[105 113 109 119 156 164  97  69  92 109  97 153 174 111  63 130 145  99
 181 127] : Pasom
[113 112 145 123 152 134 110  83 118  92  81 102 127 130 192  86 209  94
 123 121] : Rez
[113 111  88 156 200 134  88 126 119  98  72 120 128  91  86 192 151 106
 131 141] : Nik
[137 149 110 110 164 174 130  76 119 102  94 147 132  89  86 111 172 120
 150 118] : susa
[132 124 108 119 153 161 125 114  84 107  78 117 134 107  79 127 144 115
 157 163] : gom
[123 114  90 103 153 135 117  77 134 106  79 102 134 120  58 135 148  90
 166 132] : Furak
asked: [ 86 192]	Nik
asked: [137 149 110 110 164 174 130  76 119 102  94 147 132  89  86 111 172 120
 150 118]	susa

[204 131 149 127 169 129 132 129 103 115 113 127 106 141 102 121  68 124
 133 127 155 109 111 148 169 129 149  72 102 125 147 140] = vula
[132 128 129 128 130 128 127 128 130 128 128 128 128 129  62 128 128 128
 128 128 128 129 129 128 129 128 127 130 129 127 127 129] = vuze
[ 81 126 115 129 102 126 124 127 145 218 140 130 145 120 140 133 174 130
  75  76 108 141 140 125  90 125 114 142 146 134 116 121] = keta
[ 95 127 119 128 110 127 125 127 136 135 133 129 136 123 130 131 149 140
 125 128 118 135 126 128 132 130 125 175 131 130 122 123] = Futom
[ 83 126 116 129 103 127 124 127 142 139 137 130 142 121 139 132 166 130
 123 128 111 139 138 114  95 125 116 141 143 133 117 121] = rami
[ 87 126 117 129 105 127 125 128 140 137 136 129 140 121 202 132 159 130
 124 129 114 137 136 117 101 148 119 139 139 132 120 122] = vif
[130 128 128 128 129 128 127 128 130 128 128 196 128 128 117 128 129 128
 128 128 128 129 129 128 128 128 127 130 130 127 127 128] = riro
[119 127 126 128 123 128 127 128 132 130 130 128 131 126 121 129 135 129
 127 128 125 140 130 126 119 128 125 132 132 128 125 127] = Zel
[ 98 140 120  91 112 128 125 127 135 134 133 129 135 123 123 130 147 129
 125 128 120 134 133 122 113 127 122 136 135 129 123 124] = Bemor
[112 127 124 128 119 128  89 128 133 131 130 129 131 125 124 129 138 129
 126 128 124 132 131 125 121 127 124 133 133 128 125 125] = dibo
[120 128 126 128 123 128 127 127 131 130 130 129 130 127 120 129 134 129
 127 128 125 131 130 126 175 128 125 132 131 127 125 126] = supo
asked: [128  89 128 133 131 130 129 131 125 124 129 138]	dibo
asked: [ 95 127 119 128 110 127 125 127 136 135 133 129 136 123 130 131 149 140
 125 128 118 135 126 128 132 130 125 175 131 130 122 123]	Futom
asked: [130 126 175 128 125 132 131]	supo
asked: [ 81 126 115 129 102 126 124 127 145 218 140 130 145 120 140 133 174 130
  75  76 108 141 140 125  90 125 114 142 146 134 116 121]	keta
asked: [112 127 124 128 119 128  89 128 133 131 130 129 131 125 124 129 138 129
 126 128 124 132 131 125 121 127 124 133 133 128 125 125]	dibo
asked: [132 128 129 128 130 128 127 128 130 128 128 128 128 129  62 128 128 128
 128 128 128 129 129 128 129 128 127 130 129 127 127 129]	vuze
asked: [116 141 143 133 117 121]	rami

[203 102 124  70  94] = saze
[180 111  88  98  97] = duvim
[ 63 102 155 177 141] = sut
[203 102 124 107  94] = beni
[207 111  88  98  97] = Sizu
asked: [180 111  88  98  97]	duvim
asked: [ 63 102]	sut
asked: [203 102 124 107  94]	beni
asked: [203 102 124  70  94]	saze

[163 142  36  88  50 211 197 129 210  79 104 157 135 168 142 123 145 162
  27 183 102 118 168 131 149 107 124  49 170 111 137  94 117 115  62  89
  74  96 153 118 201 146 192 123 112 166  89 126] = tanov
[170  98  66 174  88 187 118 161 165  88 144 163  81 128 176 191 122 162
  39 149 126  53 203  32 158 160  95 105 159  86 102  83 186  67 125 114
  98 184  74  89 175 135 166  89 123 192 112  87] = laben
[105 177 160 154 124  91 195 148  97 223 159  21 148 139  96 152 100 142
 202 121 171 176 125 165  74 160 131 194 177 168 125 102  83  67 186 115
 143  84 184 164  90 132 105 209  54 107 194 133] = sina
[172  86  86 162  85  92 214 110 177 183 115 213 215 159 129 135 144 173
  86 196 136 160 124  50 145  63 188 133 208 102 141 130 166 153  87 114
 114 113 154 147 212 172 107 155 179 111 182 178] = med
asked: [192 123 112 166  89]	tanov
asked: [125 102  83  67 186]	sina
asked: [172  86  86 162  85  92 214 110 177 183 115 213 215 159 129 135 144 173
  86 196 136 160 124  50 145  63 188 133 208 102 141 130 166 153  87 114
 114 113 154 147 212 172 107 155 179 111 182 178]	med
asked: [105 177 160 154 124  91 195 148  97 223 159  21 148 139  96 152 100 142
 202 121 171 176 125 165  74 160 131 194 177 168 125 102  83  67 186 115
 143  84 184 164  90 132 105 209  54 107 194 133]	sina
asked: [170  98  66 174  88 187 118 161 165  88 144 163  81 128 176 191 122 162
  39 149 126  53 203  32 158 160  95 105 159  86 102  83 186  67 125 114
  98 184  74  89 175 135 166  89 123 192 112  87]	laben

[ 71 115 152  94] = kemab
[127 114 152  76] = miti
[127 114 152 197] = sese
[ 71 115  51  94] = nodav
[156 184 118  78] = pas
asked: [ 71 115 152  94]	kemab
asked: [127 114 152 197]	sese

[154 180 137 119  99 141 129 180 146 110 108 187 184] -> kemak
[151 114 159 125 151 121 151 143 127 118  80 195 149] -> dokez
[151 129 145 128 139 126 132 136 134 118 113 162 142] -> raran
[129  85 143 145 143 111 137 198 134 110  86 220 166] -> neb
[154 180 137 119  99 141 120 106 144 129 146  97 145] -> Ramob
[165 187 137 130  91 148 103 118 156 122 174  97 142] -> Nuf
[165 187 137 130  91 148 139 118 156 122 174  97 142] -> nosa
[151 129 145 128 139 126 132 136 134 118  69 162 142] -> raka
[126 136 125 120 131 131 127  87 125 130 130 105 114] -> nis
asked: [151 114 159 125 151 121 151 143 127 118  80 195 149]	dokez
asked: [151 129 145 128 139 126 132 136 134 118  69 162 142]	raka

[ 75  71 184 171] = Mabaf
[ 68 120 152 115] = toli
[176 104 176 165] = sor
[ 61  75 184 161] = vus
[ 41  98 174 132] = zem
[ 68 120 184 171] = Tediz
[104 176 102  65] = zot
[168 153  96 144] = latu
[180 164  83 142] = gof
[170 157  93 143] = guduv
[ 91 144 130  97] = Fim
asked: [ 68 120 152 115]	toli
asked: [104 176 102  65]	zot
asked: [ 61  75 184 161]	vus

[ 87 139  82  71 158 159 141 156 140 145 157 141 159  87]  gurep
[118 162 116 113  67 131 166 117 162 161 137 166  77 121]  Mepal
[ 71 146  64  48 164 171 149 166 148 154 169 150 166  71]  veke
asked: [ 71 146  64  48 164 171 149 166 148 154 169 150 166  71]	veke
asked: [ 67 131 166 117 162]	Mepal
asked: [ 87 139  82  71 158 159]	gurep

